Each row below holds a small network's activations on one input, seen along a few directions.
In each table, some parts of the input vary, and every possible input appears once, in random order.
Descriptions start from the smaller parts, as in this example, which fits no table here: one of 2 separate values, together with either a single point or one of 9 places along a line or (one of 6 places along a line, together with one of 8 places around a ring).
Shared parts are said once, and a part with two or three values counts as separate values.
In the rows, 128 means zero.

A family of inputs:
x1: [109 109 164 114 135 146 153 138 126 142 147 155 117 106 129 138 128  95
 114]
x2: [120 112 106 158 138 121 124 128 103 126 113 133 125 133 142 130 121 152
 128]
x3: [153 133  76 159 137 112 123 111 107 130 110 136 124 137 132 123 128 161
 128]
x4: [143 126 138 122 145 132 146 133 137 145 137 169 117 107 125 127 134 110
 101]
x5: [ 60  83 165 140 109 137 124 135  91 113 133 106 146 135 148 149 117 119
 150]
x6: [ 89 159 130 110  95 118  91 160 171  85 116  34 134 163 127 131 113 160
 164]
x7: [218 158  94 122 146 121 135  95 133 150 129 176 137 120 110 111 149 131
 102]
x8: [184 147 110 120 144 117 140 117 138 146 133 175 121 116 114 118 141 120
  99]
x9: [ 89  96 137 148 129 128 126 134  94 121 123 123 129 133 145 141 117 139
 137]
x10: [114 172 169  71 103 126  97 157 206 103 132  59 117 140 108 108 129 105
 150]
x11: [ 77  94 187 108 116 160 155 137 122 138 155 133 134 107 129 144 126  75
 131]
x12: [182 146  61 164 138 119 122  90 107 136 108 138 135 139 128 117 133 171
 134]
Changing only one part turns x1 into x9. The same change can be made to x8. Which row results?
> x3
What is each input in this table made of?
> one of 2 separate values, together with either a single point or one of 5 places along a line
Change only the choice among 2 separate values in x12. List by row number the other rows that result.
> x7

A family of inputs:
x13: [138 122 127 129 142 130 143 128 125 143 132 159 117 113 126 126 131 115
 111]
x14: [192 120  82 164 163 128 150  89  89 162 122 204 127 110 131 121 141 141
  99]
x15: [159 153 101 129 135 114 121 125 144 128 120 131 118 133 121 117 132 144
 122]
x16: [213 146  57 161 156 105 127  93 103 145 109 180 130 131 125 114 140 168
 103]
x17: [ 70 108 179 109 113 142 130 156 135 115 142 103 132 126 135 145 119 108
 136]
x18: [ 51 123 164 113  97 135 104 158 147  95 126  46 128 148 135 135 111 127
 169]
x19: [186 151  78 141 137 114 130 103 123 138 120 152 132 131 118 120 138 150
 116]
x20: [ 88 135 153 110 109 135 112 152 156 106 128  74 132 140 130 132 118 131
 149]
x21: [ 32  95 191 113  99 138 120 164 128 103 139  77 131 135 141 148 111 103
 154]
x22: [166 123 105 143 143 133 153 103 105 153 133 178 129 112 125 128 137 123
 109]
x23: [110 116 164 111 124 137 132 134 129 130 140 130 130 120 127 131 129 101
 128]
x24: [130 145 136 113 118 125 112 132 151 117 126 101 131 136 122 119 130 126
 139]
Changing only one part turns x21 into x18. The same change can be made to x13. Which row results?
> x15
What is each input in this table made of?
> one of 2 separate values, together with one of 6 places along a line

A family of inputs:
x25: [ 30  88 195 112 108 147 116 156 115 104 138  73 132 135 146 149 113 108
 159]
x26: [178 126  92 149 154 133 151 102 107 158 124 179 118 112 125 117 134 132
 110]
x27: [ 44  96 209 101 104 149 120 159 130 108 141  79 130 130 136 139 113  89
 155]
x28: [155 133  82 159 114 115 118  90  96 119 117 113 159 151 131 129 130 162
 150]
x29: [157 117  69 176 145 118 147  98  79 148 116 171 120 124 136 129 128 153
 118]
x30: [191 119 129 125 169 132 173 111 107 172 149 238 122  89 118 132 145 106
  69]
x31: [179  98 113 155 168 130 163 105  84 170 133 230 127  97 133 126 138 116
  82]
x32: [191 144 107 118 155 136 159 108 132 159 141 189 112 104 110 123 142 116
  95]
x33: [181 192  84 120 132 100  92 136 186 110 107  97 112 147 118 100 135 166
 128]
x34: [ 37 118 197  95  99 145 122 174 172 105 144  72 125 125 132 138 114  89
 150]
x35: [187 196  92  96 129  98 101 143 192 111 116  99 108 144 109 104 137 150
 120]
x36: [151 170  61 155 125  87  86 131 143 101  91  85 119 169 126 117 116 205
 144]
x37: [167  91  95 167 167 124 157 102  69 164 125 224 126 102 138 132 141 126
  86]
x38: [184 159 107 124 120 133 121  92 141 135 128 130 152 132 115 114 144 130
 134]
x39: [189 164 116  98 117 134 128 100 147 137 137 133 149 131 103 118 145 117
 126]
x40: [185 112 118 149 170 132 166 104 102 171 138 234 122  93 131 128 146 112
  76]
x41: [172 181  80 127 131  99  91 136 170 108  99  90 115 155 118 100 126 177
 135]
x42: [ 24  84 188 126 100 145 119 159 103  96 137  71 133 142 153 157 107 122
 165]
x43: [185 140  97 142 155 135 152 101 126 159 130 185 114 107 122 118 142 127
 103]
x44: [ 22  98 183 113 104 146 116 172 138 100 133  58 132 137 146 151 107 121
 156]
x45: [ 57 114 218  74  97 140 129 162 157 115 156  90 123 123 118 138 124  66
 145]
x46: [159  86  86 181 158 117 158 101  57 158 125 222 126 109 144 136 134 133
  89]
x47: [176 146 103 130 119 131 120  93 123 132 123 122 157 138 118 114 136 138
 141]
x48: [166 122  76 162 154 125 145  98  92 153 117 173 119 117 129 124 135 145
 114]
x49: [ 35 106 196 103 101 148 122 176 152 103 136  64 129 131 135 140 107 100
 152]
x50: [ 16  94 178 127  96 144 120 175 126  92 131  57 134 143 152 160 100 136
 162]
x51: [165 139  89 144 121 122 115  90 108 126 117 115 158 142 123 123 137 153
 145]
x52: [ 46 108 212  93 101 146 122 156 151 111 148  87 125 123 132 136 120  79
 153]
x53: [ 49 124 203  76  95 139 129 180 179 109 153  74 123 125 118 140 119  74
 141]
x54: [161 175  67 141 132  92  84 131 155 105  92  86 118 160 121 110 125 194
 139]
Changing only one part turns x49 into x34. The same change can be made to x31. Which row results?
> x40
What is each input in this table made of?
> one of 5 places along a line, together with either one of 2 separate values or one of 4 places along a line
Change only the place on the line of 4 in x37. List by row number the other rows that result.
> x48, x51, x54
List by row number the other rows that have the place on the line of 5 in common with x32.
> x30, x35, x39, x45, x53
